Each row below holds a small network's activations on one input, seen along a few directions.
In each table, some parts of the input vary, and every possible input appears once, in random order.
A made-up example of a description, with smaller parts first: one of 8 places around a ring, together with either a single point or (one of 2 separate values, together with one of 4 places along a line) or one of 9 places along a line.
Shared parts are said once, and a part with two or three values counts as separate values.

Other details of the inputs shift rows strongly along two fixed directions, in all tables alike. That doesn't count.
These rows show it; all are for the same input, with only those details redrawn:
[ -6   3 -20 -34  22 -13 -22  17  -1 -58 -24  31 -11]
[ 49 -15  14   4  28 -31 -14  11  14  19   9 -32 -34]
[-29  21 -16  44 -58   3  17 -10 -41  33  36 -50   1]
[ 49 -13  16  10  17 -32 -12   8  13  28  14 -36 -34]
[-29  18 -18  35 -50   2  14  -7 -35  23  29 -41  -3]
[ 50 -15  13   4  29 -31 -13  12  13  19  10 -33 -33]

A family of inputs:
r1: [-57   2  -5  -2  -6  43  -1  20  -5 -42 -15  59  28]
r2: [-18  20   9  53 -56  22  41  10 -45  24  37 -33   6]
r3: [ -3  -6  -8 -47  24   7 -11 -16  26 -47 -11  48  27]
r4: [  4  13 -11 -50  23  -9   4 -12  13 -29 -29  62  20]
r5: [-45  15  -5  -4  -4  45   2  12  -6 -46 -25  46  33]
r6: [ 14   8  -9  12 -37   0  22 -18 -15  16  48 -15   4]
r7: [ 29 -10  29 -20  41   8  -8  20  34 -33 -48  41   3]
r8: [-45  12 -31 -22 -10   6   1  -3 -24 -26 -51  36  21]
r9: [ 53 -14  27 -12  17 -14   2 -20  39  35  13 -13   3]
r10: [-78   1 -26 -17  -1  27 -14  -9  -7 -37 -16  37  10]
r11: [ 45 -20  27  -3  30 -15 -21  -5  35  41 -18 -29 -19]
r12: [-25  18   6  48 -53  31  53   5 -36  56   3 -24  26]
r13: [ 38 -12   3 -22  39 -29 -24  19  19 -19 -10   2 -28]
r14: [ 44 -43  30  -2  36 -21  -3 -23  45  30  30  -2  -6]
r15: [-62  14 -25 -22  -4  29 -18 -13 -12 -39 -29  26  21]
- Changing only one part turns r3 into r5. The same change can be made to r14. Which row results? => r1
- What is each input in this table made of? => one of 3 separate values, together with either a single point or one of 4 places along a line
- List by row number the other rows that have the choice among 3 separate values in common with r15. => r8, r10, r11, r13

A family of inputs:
r16: [ 36 -17  23  12  12 -13  -2 -13  21  50  21 -32 -12]
r17: [-58  31 -28  29 -61  20  18  -4 -50   0   9 -19  17]
r18: [-23   3  -7  -8  -6  14   1  -7   0 -10 -15  15  17]
r19: [ 54 -14  27  20  21 -23  -7  19  11  32   9 -40 -35]
r20: [ 42 -14  29  28  12  -8   1   0  15  58  13 -47 -17]
r21: [-16  -5  -4 -20  14   9  -5   2   9 -24 -24  34  11]
r22: [ 27 -11  26  35   2  -2   6   2   7  59  19 -44 -13]
r23: [-15   4   1 -12   0  18  12   1   2 -20 -14  41  25]
r24: [ 41  -9  12  22   1 -24   2   6   0  34  29 -47 -30]
r25: [-17   8 -11  -7   1  -2  -7  15 -15 -29 -17  16  -5]
r26: [-15  11 -14  -9  -1   0  -7  14 -12 -28 -19  15  -6]
r27: [ 47 -13  16  13  10 -26  -3 -12  16  50  29 -45 -21]
r28: [ 41 -22  20 -40  72 -16 -33  27  39 -42 -43  40 -21]
r29: [-49  27 -26  45 -77  16  29 -26 -45  36  49 -48  19]
r30: [ 38 -21  16 -43  71 -15 -32  22  39 -37 -44  41 -19]
r31: [ 26 -12  21  23  -3  -7   5 -13  12  50  30 -39  -8]
r32: [ 43 -23  21 -41  72 -15 -34  29  40 -43 -42  40 -23]
r33: [ 36 -19  26  17  14  -8   3  -6  23  56  10 -32 -10]
r34: [ -6   2   6  -5  -2  18  12   2   4 -12  -7  29  21]
r35: [-11   6 -18 -19   1  -5  -9  -2  -3 -37  -1  18   1]
r36: [-19   4 -10 -16  -4   6  -4 -13   0 -16  -5  17  14]
r37: [-20  16   7  47 -56  27  41 -23 -21  59  32 -37  29]
r38: [-12   5   1 -14   1  16  10  -3   6 -15 -15  35  23]
r39: [-15  -2  -7 -19   8   4  -6  -9   5 -20  -7  27   9]
r40: [ 33  -6  10  28  -8 -22   6   2  -6  42  33 -53 -25]
r41: [-61  28 -36  19 -62  17  19 -22 -42   0  28 -11  24]
r42: [-13   8 -22 -17  -2  -9  -7   5 -13 -31  -6  13  -6]
r43: [ 54 -14  29  24  18 -25  -5  15  11  42  12 -46 -34]
r44: [-23   0  -6 -11   0  15  -1   1   2 -25 -17  25  13]
r45: [-88  39 -54  -3 -67  26  13 -21 -50 -40   7  17  38]
r46: [ -7  -4  -4 -21  13   2  -9  -4   9 -28  -8  27   5]
r47: [-14   7 -20 -12  -3  -9  -4   6 -15 -29  -2  12  -7]
r48: [-10   3   2 -13   2  21   8   6   4 -27 -13  40  21]
r49: [-20  -1  -4 -11   2  12  -2   1   4 -20 -17  24  12]
r50: [ -5   6 -19 -22   4 -12 -10   5  -9 -36 -11  15  -7]
- What is each input in this table made of? => one of 5 places along a line, together with either a single point or one of 6 places around a ring
- Changing only the place on the line of 5 turns r16 into r31. The same change can be made to r27. Which row results? => r29
- List by row number the other rows that have the place on the line of 5 in common with r24. => r19, r32, r35, r44, r46, r48

A family of inputs:
r51: [ -5   2  -4   3  -5   2 -13  -6   3   2   1 -21  -3]
r52: [ -5   5 -11   2   3 -11  -1  19 -21  -4 -14  -4 -20]
r53: [  6   8   5   3  -2   8   4  12  -3  -4 -15  -3   5]
r54: [-25   1   8   9  -5  23   3  -2   2   3  -7   8  15]
r55: [-26   2  -8  11 -20  11   7 -24  -5  29  16 -16  16]
r56: [  4  -6 -10 -56  42 -11 -15   4  21 -57 -45  65   7]
r57: [  6  -6  -3 -12  10 -12 -18 -14  10   6   3  -9  -6]
r58: [-22  -9  -8   9   0  -6 -13   9 -10   0  -6 -13 -18]
r59: [ 10   8  -5   6 -12  -8  -1   1  -5  -5  20 -18  -7]
r60: [-32   9  -5  16 -20  25   1  -4 -10  -3  -3  -9  14]
r61: [ 63 -17  21  10  15 -36  -3  -9  17  42  39 -44 -30]
r62: [  2  -9 -12 -49  31  -9 -10   0  17 -59 -17  56   5]
r63: [ 26  -2  -1 -23  21 -23 -12  -2  10  -9 -13   7 -12]
r64: [  5  13  -7   0 -10  -4   0   4  -8  -4  -7 -12  -3]
r65: [-66  36 -27  38 -77  38  31  -7 -53  -5  28 -14  34]
r66: [ -5   3 -12   9  -3 -15  -3  17 -20  -9  13  -5 -21]
r67: [-15  -6   2  -9  12  15  -2  -7  13   0 -12  24  13]
r68: [ 9 -9  8 -4  4  6 10  0 10 -1  7 21  6]
r69: [ 70 -21  52  29  23 -13  10   8  28  72  11 -39 -17]
r70: [  4  -3   8  -4   3   7  12   0   8   9 -12  19  11]
r71: [ -4   2  10  12 -11  14  14   4  -4  -1  12   7  11]
- What is each input in this table made of? => one of 3 separate values, together with either a single point or one of 6 places around a ring
- List by row number the other rows that have the choice among 3 separate values in common with r66. => r59, r61, r62, r65, r68, r71
